A small network was shown many inputs. Here are its activations along a few directions, one row for each input.
In each table, some parts of the input vary, and every possible input appears once, in random order.
A made-up example of a description, with smaller parts first: one of 6 places along a line, together with either a single point or one of 11 places around a ring or (one of 3 separate values, together with one of 5 places around a ring).
Shared parts are said once, and a part with two or three values counts as separate values.

Other details of the inputs vary at random and push rows far along three fixed directions, the same in every table; ignore that.

Rows:
x1: -146 351 -100 213 -258 94 -62 126 -5 53 -33
x2: 179 186 8 445 -113 151 155 -113 33 -45 379
x3: 170 -314 -17 -259 91 70 237 -5 -164 -197 -117
x4: 110 336 440 186 28 220 63 -204 -18 289 294
x5: -22 -246 251 -301 205 -25 -34 -68 215 -94 -202
x6: -38 -281 -199 -294 163 -223 -153 216 145 49 -161
x7: 5 292 54 247 -204 -179 93 -18 52 193 384
x8: 48 -216 160 -229 369 -8 -142 -93 -64 -165 -279
x9: 135 -201 -68 -150 -47 92 121 28 47 -328 -132
x10: -118 296 -154 271 -104 80 -407 9 -123 168 442
x11: -73 -46 -354 -295 -108 -77 -302 526 54 -205 -562
x12: -138 110 -169 191 -208 -73 -670 107 142 -109 399
x13: 329 187 -152 117 -351 125 214 142 -45 57 -199
x14: -144 -277 126 183 474 -19 -160 -628 99 54 248
x15: -380 -400 65 -97 212 -134 -89 -333 144 31 378
x16: 84 88 -14 63 -95 -33 -86 274 119 206 -137
x17: -100 276 -94 363 -41 -7 -56 -142 -2 179 258
x18: -226 -326 62 -185 234 -161 -14 -236 -83 99 326
x19: 231 108 -194 39 -431 118 -14 335 -210 8 -37
x20: 4 -42 -361 -90 -143 -412 -229 454 -18 -231 -219
x21: 124 429 202 26 15 245 457 -80 -252 143 -445
x22: 173 234 68 181 -349 317 271 -192 -30 54 11
x23: 164 135 -66 239 -227 165 -60 30 -142 -71 483
x24: -154 -344 57 -149 337 -209 156 -407 94 109 175
x25: 98 -294 142 -236 151 174 440 -358 21 -212 -180
x26: -332 -370 68 -14 263 -153 -178 -287 -47 143 607
x27: -288 52 32 138 -117 -40 -69 -308 98 191 594
x28: 16 478 178 175 -194 105 284 -94 -45 -21 -173
x29: -92 -206 -525 -207 -260 -430 -401 836 90 -33 -147
x30: 392 268 -6 168 -166 202 344 46 -1 -65 -116
x31: 154 -137 74 -176 321 -70 -49 -51 100 -148 -456
x32: -2 -221 307 -336 282 -140 388 -87 -123 -41 -256
x33: -4 -138 -311 -399 -128 -188 -329 786 -51 -6 -317
x34: -92 124 -146 49 -75 -22 -141 272 -186 28 -86
x35: -227 -248 -118 -38 -102 -134 -468 180 181 21 226
x36: -7 -235 132 -160 356 62 -31 -73 -120 -61 -424
x37: -134 288 -11 343 -164 -99 -232 -105 -189 44 603
x38: -104 -160 183 -287 253 83 189 -193 141 59 -247
x39: -211 -211 -283 62 145 -279 -284 -219 25 -33 319
x40: -86 -339 213 -160 301 -10 -70 -96 -28 107 -2
x41: 140 120 104 172 -143 264 303 10 28 -212 -68
x42: -94 -216 220 -319 140 -153 320 -78 73 -132 -288
x43: -24 412 28 87 -186 171 228 -39 -43 57 -297
x44: 46 404 290 230 -16 362 200 -219 30 120 -330
x45: 263 199 137 179 -108 281 348 158 -175 -122 -107
x46: 23 -20 -145 44 -138 -237 -487 296 208 69 326
x47: 396 281 -84 67 -279 173 409 198 -39 0 -258
x48: -47 -168 -33 -95 418 -37 -3 -305 63 1 -173
Each input here is: one of 3 separate values, together with either one of 4 places along a line or (one of 2 separate values, together with one of 6 places along a line).
Question: The inputs of x14 and x44 match in every part but the choice among 3 separate values. If x7 is changed in the same way as x14 into x44, which row does it become?
Answer: x42
Question: The inputs of x11 and x48 match in every part but the choice among 3 separate values. If x25 is changed in the same way as x11 into x48, which row does it become?
Answer: x47
Question: Change only the choice among 2 separate values in x46. List by row number the other rows that result.
Answer: x31
Question: Change only the place on the line of 6 in x8. List by row number the other rows that result.
Answer: x10, x21, x34, x36, x37
Question: Change only the place on the line of 4 in x9. List by row number the other rows that result.
Answer: x22, x25, x41

Rows:
x49: -10 -201 340 -431 293 27 489 -110 11 15 -606
x50: 94 -357 208 -541 267 -107 282 149 31 -66 -606
x51: -38 88 -48 -62 88 -3 -52 67 -31 -44 -378
x52: -163 -126 260 -113 274 13 329 -349 8 128 -37
x53: 119 57 150 -152 318 61 250 -113 -56 -14 -627
x54: -56 -268 -138 270 -29 72 -139 -533 -53 -20 821
x55: -217 -143 -414 -169 -205 -410 -417 510 5 -40 77
x56: -349 -366 -420 -56 -87 -319 -917 276 101 -184 448
x57: -89 179 512 414 319 300 -2 -959 53 270 715
x58: -15 161 -192 -82 -156 5 -163 484 -20 -70 -505
x59: 320 546 224 341 -245 408 539 -201 -113 8 120
x60: 88 402 -363 320 -600 -54 -307 452 251 26 167
x61: 209 203 -158 255 -404 8 28 304 -108 -197 77
x62: -9 -788 -181 -391 251 -148 -6 -108 -15 -431 31
x63: 234 787 111 491 -346 369 -11 242 -48 324 31
x64: -228 -503 97 -77 384 -184 -146 -346 62 96 540
x65: 111 330 13 -18 -122 -39 243 232 -79 198 -267
Question: Describe the family of inputs behind these rows.
Answer: either a single point or one of 4 places along a line or (one of 2 separate values, together with one of 6 places along a line)
Question: List by row number the other inputs of the same sort as x54.
Answer: x59, x61, x62
